A small network was shown many inputs. Here are its activations along a few directions, one row for each input.
Each table varies a few parts of the input and shows all the possible inputs, shuffled.
Descriptions start from the smaller parts, as in this example, which fits no table here: values(3) and (point or ring(9) or (ring(5) and line(6))).
Shared parts are said once, and a part with two or three values counts as separate values.

Other details of the inputs vary at random and push rows far along two fixed directions, the same in every table; ignore that.

A family of inputs:
x1: [-6.07  2.86 -2.21 -3.61 -4.36  0.24  1.66 -1.22 -2.79  4.90 -3.75  3.13
  0.53 -2.12]
x2: [ 0.05  0.02 -5.66  1.88 -0.62  2.63 -5.19  2.87  5.36 -0.94 -1.32  1.58
  0.19 -3.44]
x3: [-1.04 -1.52 -1.26 -3.46  3.71  5.96 -3.34  2.44  4.00 -3.65 -2.62 -3.72
 -4.10 -2.01]
x4: [ 1.76  1.03  0.62  1.69 -4.21 -5.33  6.40 -2.31 -6.19  4.08  2.22  2.10
  4.14  1.83]
x5: [-1.67 -1.70 -4.96  0.67  2.90  3.38 -6.69  0.87  5.78 -1.21 -0.78  0.67
 -0.92 -5.24]
x6: [ 5.69 -3.11  0.77  0.24  4.06 -2.96 -0.60 -3.00 -1.73 -2.11  3.34 -0.02
 -0.10 -2.65]
x7: [-5.15  3.77 -4.26 -0.49 -5.94 -0.87  2.94  3.48 -3.00  2.37 -5.65  1.09
  0.18  0.99]
x8: [ 0.62  0.71 -0.87 -3.50  2.92  1.44 -1.50  4.36  5.23 -1.24 -3.97 -1.07
 -3.93  1.18]
x9: [ 6.79 -3.81  0.61  0.52  4.94 -2.93  0.58 -3.98 -1.20 -2.68  4.46 -0.14
  0.34 -2.35]
x10: [-1.69  0.49 -0.86 -3.89  3.33  3.25 -1.61  0.25  3.25 -1.39 -2.29 -1.23
 -3.37 -4.63]
x11: [-3.79 -0.95  7.48  3.14 -2.90  0.21 -0.40 -2.22 -2.48  1.98  3.70  0.56
  3.72  3.82]
x12: [ 2.73  1.20  2.49  1.44 -4.64 -6.95  5.11 -2.37 -6.86  3.48  2.06  1.65
  3.38  1.03]
x13: [-6.02  2.95  0.23 -3.05 -3.00  2.48  2.52 -2.84 -1.95  4.75 -1.98  0.77
 -0.35 -0.90]
x14: [ 7.72 -2.45 -0.03  3.44  3.05 -4.08  1.43  1.33 -1.88 -5.63  2.15 -1.24
  0.34  1.30]
x15: [-6.91  1.26 -1.96  1.64 -5.22  1.93 -2.50 -1.77 -1.65  5.47 -1.99  3.60
  2.24 -1.89]
x16: [-0.35  0.06  1.51 -0.01 -2.48 -4.57  4.74 -5.06 -5.39  4.34  2.55  1.89
  3.27  0.50]
x17: [ 0.51  1.70  2.27  6.52 -5.62 -5.32  1.30 -1.29 -4.07  0.59  4.01  1.21
  5.46  4.93]
x18: [-1.14  0.23  7.40 -1.25 -2.38 -3.11  4.05 -4.14 -4.43  2.14  1.54 -0.27
  2.63  4.32]
x19: [-0.93 -0.55  6.39 -0.03 -2.01 -2.69  5.33 -4.86 -4.64  2.48  2.80 -1.04
  2.76  4.84]
x20: [ 7.06 -2.23 -0.72  3.16  3.95 -4.91  3.99  0.77  0.39 -4.84  2.69 -0.39
  0.36  1.81]
x21: [-8.95  1.50  1.55  0.07 -4.33  5.09 -2.72  1.18  1.25  2.91 -0.67 -0.67
  1.04  1.96]
x22: [-4.23 -0.47 -0.40  0.67  2.52  5.62 -5.11  0.18  4.60 -0.12 -0.63  0.65
 -0.96 -3.88]
x23: [ 5.78 -2.94  5.97  4.82  3.83 -1.32 -3.12  1.33  4.15 -3.92  5.53 -0.85
 -0.35  3.47]
x24: [-4.30  3.09 -5.57  0.17 -5.29  1.14  2.93  2.76 -4.24  1.56 -4.77  1.27
  0.57  1.73]
x25: [-6.98  3.91  1.32  0.90 -6.48  2.29 -1.98  2.85  0.83  3.89 -0.38  0.36
  0.66  4.89]
x26: [-0.49 -0.01 -2.41 -3.55  4.21  5.35 -3.35  0.39  3.29 -2.51 -1.95 -1.90
 -4.29 -4.80]
x27: [ 8.07 -2.74  3.54  0.72  4.36 -2.25  0.77 -0.36  0.07 -3.56  3.64 -3.17
 -1.13  4.50]
x28: [ 7.62 -2.90  3.13  0.75  6.06 -3.08  2.00  0.36  3.63 -3.26  3.24 -2.47
 -2.08  3.74]
x29: [-0.40  1.33 -5.96 -1.41  2.11  0.82 -0.16  5.48  3.51 -3.50 -5.20  1.01
 -2.40 -1.50]
x30: [-3.95  3.36 -0.34 -2.50 -5.52  2.11  0.17  2.55 -3.34  4.21 -3.75 -1.63
 -1.80  4.45]
x31: [-0.76 -0.19 -2.41 -3.48  4.00  5.41 -1.97 -0.58  2.83 -1.99 -1.71 -1.37
 -3.24 -3.95]
x32: [ 2.01 -1.75  4.32  2.64  4.01  0.16 -3.45 -2.86  2.21 -1.76  5.87 -1.43
  1.47 -1.26]
x33: [-1.26 -0.03  7.03 -0.88 -3.41 -2.94  3.85 -3.86 -4.80  2.29  1.58 -2.10
  2.18  3.48]
x34: [-0.19 -0.75 -3.44 -3.07  2.66  0.70 -1.75  0.57  2.66 -0.74 -2.32  0.40
 -2.58 -5.41]
x35: [-6.34  3.73  0.95 -4.22 -2.79  2.20  1.33 -1.94 -2.18  4.34 -3.59  1.85
 -0.05 -1.33]
x36: [-0.76 -0.39 -5.30  2.47 -0.46  3.36 -4.84  3.01  4.90 -0.78 -2.38  2.79
 -0.03 -3.91]
x37: [ 8.28 -2.91 -1.71  1.41  3.69 -2.42  1.51 -0.35 -1.04 -2.92  3.28  0.06
  0.93 -1.59]
x38: [-6.41  3.23 -3.22  4.05 -7.01  0.82 -0.78  2.41 -1.45  1.93 -2.70  3.48
  2.07  1.97]
x39: [ 0.92  0.56 -1.57 -3.15  2.47  1.74 -2.13  4.79  5.43 -1.18 -4.04 -2.91
 -4.73  0.43]
x40: [ 1.89 -0.52 -6.81 -1.38  1.44  2.46 -2.12  3.50  1.73 -1.76 -2.89  0.17
 -2.98 -4.45]
x41: [ 5.06 -3.93  4.55 -0.21  4.77 -0.21  1.10 -2.91 -0.06 -3.73  4.21 -3.86
  0.13  1.89]
x42: [ 7.26 -1.13 -0.19  0.14  3.71 -4.85  1.60  0.20  0.25 -2.31  2.48  1.21
  0.77 -1.74]
Each input here is: ring(6) and (values(2) or ring(5)).
The inputs of x30 and x6 match in every part but the ring(6) part. If x28 is changed in the same way as x30 into x6, which row does it become?
Answer: x16
The inputs of x35 and x42 match in every part but the ring(6) part. If x22 is changed in the same way as x35 into x42, which row does it become?
Answer: x36
Change only the values(2) part in x22. List by row number the other rows that result.
Answer: x32
List by row number the other rows that have the ring(6) part in common with x11.
Answer: x3, x18, x19, x21, x33, x41

A family of inputs:
x43: [ 4.95 -2.87 -2.33 -1.07  6.06 -0.21 -0.28  1.02  3.31 -4.58 -0.09 -0.01
 -2.57 -3.93]
x44: [-0.84  1.47  1.67  2.01 -3.49 -1.74 -0.15 -0.07 -1.51  1.42  1.03  1.34
  1.51  1.50]
x45: [ 6.39 -4.23  6.17  4.27  3.09 -3.55  0.17 -2.96 -1.13 -2.53  7.23 -1.27
  2.34  2.96]
x46: [-4.56  2.64 -8.21 -1.75 -2.63  4.15 -1.03  4.10  0.97  0.94 -5.72  1.21
 -1.63 -1.93]
x47: [ 1.27 -2.38 -0.57 -0.90  5.55  3.71 -2.77  1.69  5.71 -5.16  0.56 -2.59
 -2.46 -2.00]
x48: [-7.85  3.13 -5.74 -1.52 -3.61  5.21 -3.44  2.94  1.99  3.11 -5.86  1.70
 -1.35 -3.11]
x49: [-2.65  1.88  1.15  2.18 -5.85 -1.35  0.69 -1.12 -5.26  3.35  1.26  1.21
  3.23  2.52]
x50: [ 2.78 -2.30 -1.52 -3.10  6.59  3.02 -2.80  0.60  5.47 -2.82 -0.80 -1.94
 -4.73 -4.09]
x51: [ 3.92 -2.21 -0.86 -3.16  7.09  2.39 -3.28  2.67  6.11 -4.50 -0.49 -2.64
 -4.72 -2.66]
x52: [-2.56  2.45 -0.55  1.42 -6.59 -3.25  4.05 -1.93 -6.63  5.51 -0.34  2.28
  3.58  1.33]
x53: [-6.88  2.69 -5.50 -5.66 -2.12  7.36 -2.02  3.26  1.89  1.96 -6.53 -1.15
 -3.69 -2.08]
x54: [ 6.97 -3.87  6.78  3.39  4.15 -5.22 -0.30 -4.47 -0.39 -2.51  7.05 -0.97
  3.44  2.12]
x55: [ 2.72 -1.58 -4.73 -1.60  4.62  1.86 -0.87  2.88  3.46 -4.80 -2.78 -0.78
 -3.13 -2.65]
x56: [-3.46  1.09  3.36  0.25 -1.66 -0.04  1.64 -3.03 -2.25  2.89  0.92 -0.08
  2.13  1.11]
x57: [-4.18  1.78  3.69  1.88 -6.21 -1.31  1.34 -1.87 -3.63  4.83  0.47  1.47
  2.37  4.02]
x58: [ 7.01 -2.52  7.80  3.04  4.71 -4.60  1.56 -3.29  0.20 -3.43  6.42 -1.12
  1.82  2.72]
x59: [-1.23  1.62 -0.53 -0.92 -3.25 -2.74  3.30  0.05 -2.82  1.71 -2.24  0.95
  0.54  1.44]
x60: [-1.80  3.21 -0.08  1.24 -6.45 -3.69  4.20 -0.47 -5.49  4.63 -0.09  2.39
  3.30  2.74]
Describe the family of inputs behind these rows.
Answer: values(3) and ring(6)
The inputs of x51 and x50 match in every part but the values(3) part. If x44 is changed in the same way as x51 into x50, which row does it become?
Answer: x48
Change only the ring(6) part in x45. List by row number the other rows that result.
Answer: x46, x47, x49, x53, x55
Change only the values(3) part in x55. List by row number the other rows that result.
Answer: x43, x59
